These are the activations of a small neural network, seen along a few directions. Each row is one input.
In each table, some parts of the input vary, and every possible input appears once, in random order.
A made-up example of a description, with smaller parts first: one of 2 separate values, together with either a single point or one of 9 places along a line or (one of 5 places around a ring, together with one of 6 places along a line).
Shared parts are said once, and a part with two or three values counts as separate values.

Other details of the inputs shift rows strongly along two fixed directions, in all tables alike. That doesn't count.

A family of inputs:
R1: [  5  -3   4  10  -8 -10 -26  22  -9  -3   0]
R2: [ 13 -10   4   9 -11 -11 -27  12  -4   5   5]
R3: [ -1   2   9  -5   7   3  17 -14  -5  17  -5]
R4: [ -6  -2   4 -14  -2  13  10 -10 -13  19   2]
R5: [-24  14  -1   1   3  -3   4  -8 -12  51 -25]
R6: [-12   1 -15 -13   2  10  16   0  10 -24   9]
R7: [  3  -6   0  -1  -8   5  -8   0   0 -18  13]
R8: [ -4  -2 -11  -3   5   5  13 -21  15 -17  14]
R9: [ -9   3 -20  -7   1   5  10 -15   8 -21  13]
R10: [ 13  -2   9  19   1 -17 -13  27   3  -4 -11]
R11: [ -3   4   6   0  -4   7   3  -5   1 -11   3]
R12: [ 14  -4  16  18  -4 -15 -19  12  -1  -1  -5]
R13: [-27  18   7  -5   1   5  13   8 -14  46 -32]
R14: [ 24 -15   8   4  -6  -9 -21  12  -8   9  10]
R15: [  4  -4 -13  -1  -1  -4  -2  11   9 -15   8]
R16: [  4   0   2 -11   4  15  22 -16   3 -20  15]
R17: [ -9   9  -9   1   8   1  19 -15  11 -27   3]
R18: [  0   0  -5 -20   5  12  -1 -15  -3  15 -17]
R19: [-12   5  -9   0   6   0  13  -1   6  16 -11]
R20: [ 26 -14  12  12   1 -13 -19  11  -2   8   7]
R21: [  0   6   1   6   0  -1  -2   5   2 -24   4]
Description of these inputs: either a single point or (one of 4 places along a line, together with one of 5 places around a ring).

A family of inputs:
R22: [-10  10  -9 -19   5  26  21 -34  -1 -13   6]
R23: [ -2   2   9  -8  -7   1  -4  14 -27  30 -16]
R24: [ 14   3   5  -4   7   9   5 -15   3 -20  10]
R25: [  8   2  -2  18   0 -13   3   3  11 -20   2]
R26: [-16   0 -22 -22  -2  26  26 -21  15 -13  19]
R27: [-15   1 -11  -8  14  10  32 -32   6  -4  16]
R28: [ 28 -16   2   9   0  -1  -4  10  18 -29  23]
R29: [-20  13  -5   7 -11  -8  -7   8 -12  32 -21]
R30: [-17  12  11  -5   6   4  13   0  -4  19 -16]
R31: [ -1  -7 -16  -9   2  15  17 -15  16  -9  13]
R32: [ 14  -6  22  14  -1 -13 -23  28  -7   3 -16]
R33: [ -8   3  -6 -16  -5   2   0  10 -17  30 -11]
R34: [-13   9  -4  12  -4 -11  -2   2  -8  35 -26]
R35: [-12  -1  -3 -18  -6  14  17 -30   3 -14  10]
R36: [ 37 -16  -1   4   4 -13  -5  18   9 -42  21]
R37: [  9   6  22  21  -5 -17 -20  28  -8  14  -9]
R38: [-10   4  14  -5  -5  13  12  -1 -10  41 -12]
R39: [-14   0 -15 -23  -6  10  14 -28  10  -9  14]
R40: [ 19 -10   0   2  -1 -13 -15  21 -10  13  -7]
R41: [ 14  -8  13   0  -6  -6  -4  -6   4 -16  12]
R42: [-18   0  -7  -8   3  16  18 -25  -5 -13  18]
R43: [ -8   8 -20 -19  13  19  23 -38   9  -2   2]
R44: [-18   7 -15 -13   4   8   9  -3  10 -13   4]
R45: [  2   7  -9 -12  14  14  24 -31   9  -8   5]
R46: [ 10  -7  -9   6   8  -7  -7   8  18 -32   9]
R47: [ -6  11  10  13   3 -11  -3  13  -5  35 -18]
R48: [ 18  -4   4  25  -3 -23 -32  30   2   2  -4]
R49: [ 21  -7  16  21   4 -22 -27  32   3   1  -7]
R50: [-19   3 -22 -19   6  15  19 -13  15 -28   5]
R51: [ -1  -4  -1  -2   0   7  -2   4   4 -31   0]
R52: [ -4   6   8 -14   2   5  18   0 -16  23 -11]
R53: [  4  -9   4  14   1 -14 -21   7 -13  29  -4]
R54: [ 18 -14  11  10 -10 -20 -32  10  -6  24  -9]
R55: [ 15  -9  23  20  -2 -16 -25  17 -16  12   5]
R56: [ 10  -6   3   7   0  -1 -13  15   9 -45  13]
R57: [ 22 -17  -9   9   6  -9 -15  12  20 -49  10]
R58: [ -1  -8 -10   1  -1  -2 -10  -1   0 -14  23]
R59: [-24  16   2   5 -10   2   7  -4 -16  26 -22]
R60: [-12   1   5  -8  -9  19   7  -4  -9  25  -6]
R61: [  0   9  16  20  -8 -15  -9  15 -11  17 -17]
R62: [-31  19  -9  -8  -2   4   7   0  -7  37 -15]
R63: [ -4   9  -3  -9  -1   6 -12  -6 -12  31 -11]
R64: [-24  10  -2 -11  12   9  26 -14   0  30 -26]
R65: [ 28 -17   5   7  -2 -13 -10  -3  17 -34  21]
R66: [ 16  -3   1  15  -5  -6 -16  19  10 -51  21]
Q: What do these inputs look like to the network?
A: one of 5 places around a ring, together with either one of 4 places along a line or one of 5 separate values
Q: Changing only the place on the ring of 5 turns R54 into R39. The same change can be made to R43. Which row results?
A: R63
Q: Changing only the place on the ring of 5 turns R36 into R40. The same change can be made to R47. Which row results?
A: R48
Q: Change only the place on the ring of 5 in R42. List by row number the other rows that result.
A: R27, R53, R55, R58
Q: List by row number the other rows that have the place on the ring of 5 in common with R35.
A: R22, R23, R42, R51, R56, R59, R60, R66
Q: Change only the choice among 5 separate values in R38. List by row number the other rows that result.
A: R24, R41, R52, R55

A family of inputs:
R67: [-16   8  -4  -5   4  11  21  -5   0   2   1]
R68: [ 24 -14  -2   2   6  -3 -10   3  11 -27  19]
R69: [-11   7 -14 -14   3  10  14  -8   4   3  -6]
R70: [-10   3 -15  -3   2  11  16 -15  10 -34  21]
R71: [ 24 -14   4   8   1 -10 -27  11   2  -9  11]
R72: [  5   2   9  10  -5  -5 -13  16  -6  -3   4]
R73: [  2   0  14  -3   1   3  -9  -2 -13  24  -7]
R74: [-13   6  -5   2  -1   0   1   2  -4  17  -3]
R75: [ -7   0  -9 -11  -2   7  14 -19   1   9   6]
R76: [ -4   8  11   3   1  -7  -2   4 -13  18 -13]
R77: [  1  -5   6   9  -8 -13 -25  21  -6  20 -11]
R78: [-13   7  -3   0   2   6  14 -20   6   2  -5]
R79: [ -3   5   9   4   4  -7   3   8 -11  19 -16]
R80: [ 16  -6   5  16  -2 -17 -21  14  -3 -18   4]
R81: [  9   1   6   1  -6  -2 -17  14  -6  -5  -4]
R82: [ 20  -6   3  15   3 -20 -16  21   3 -15   3]
R83: [ 20 -13   0   4   2  -1 -14  -3   6 -31  20]
R84: [-11  -1 -15 -12   3   9  19 -11  15 -21  10]
R85: [  5  -7   8   6  -4  -5 -11  19  -1  -3  -3]
R86: [  6   0   6  14  -1 -20 -20  17 -10  19 -12]
R87: [ -6   9  11   4   0   1   5  -6  -1  13 -12]
R88: [-13   4   6  -5  -5   4   0   2  -6  13  -8]
R89: [ 13  -6  -9   9   4  -5   1  -6  25 -45  19]
R90: [-14   7 -12 -12  -1  11   8 -13  -2   0  -6]
R91: [-20   3  -7  -8  -3   9  10 -12   1   1  -2]
R92: [  2   0  13  -2  -8   0  -4   0 -14  25  -4]
R93: [-16   8 -10  -5   5   8  19  -6   3   5   2]
R94: [ 15 -11  -7  -7   1   8  17 -11  14 -44  28]
R95: [-11   6  -7 -14   3  13  17  -7   0   0  -8]
R96: [ -8   0  -5 -10  -4   9  13 -21  -4   6   6]
R97: [ -4   5   2   4   4  -3   7  -3   5  17 -13]
R98: [ 27 -14  12   8   2  -6 -20  15  -1 -11   8]
R99: [ 4 -4  4 -2 -4 -4 -2  3 -8 29 -5]
R100: [ -1   4  13   8   2  -3   2   5  -3  21 -18]
R101: [-14   7 -16 -13   1   9   9 -11   3   3  -5]
Q: What do these inputs look like to the network?
A: one of 5 places around a ring, together with either one of 2 separate values or one of 5 places along a line
Q: Changing only the place on the ring of 5 turns R68 into R73. The same change can be made to R99. Which row results?
A: R92
Q: Change only the place on the ring of 5 in R87. List by row number the other rows that result.
A: R78, R89, R97, R100
Q: Change only the place on the line of 5 in R87. List by row number the other rows that result.
A: R72, R76, R81, R88
Q: Change only the choice among 2 separate values in R94. List by row number the other rows that result.
A: R98
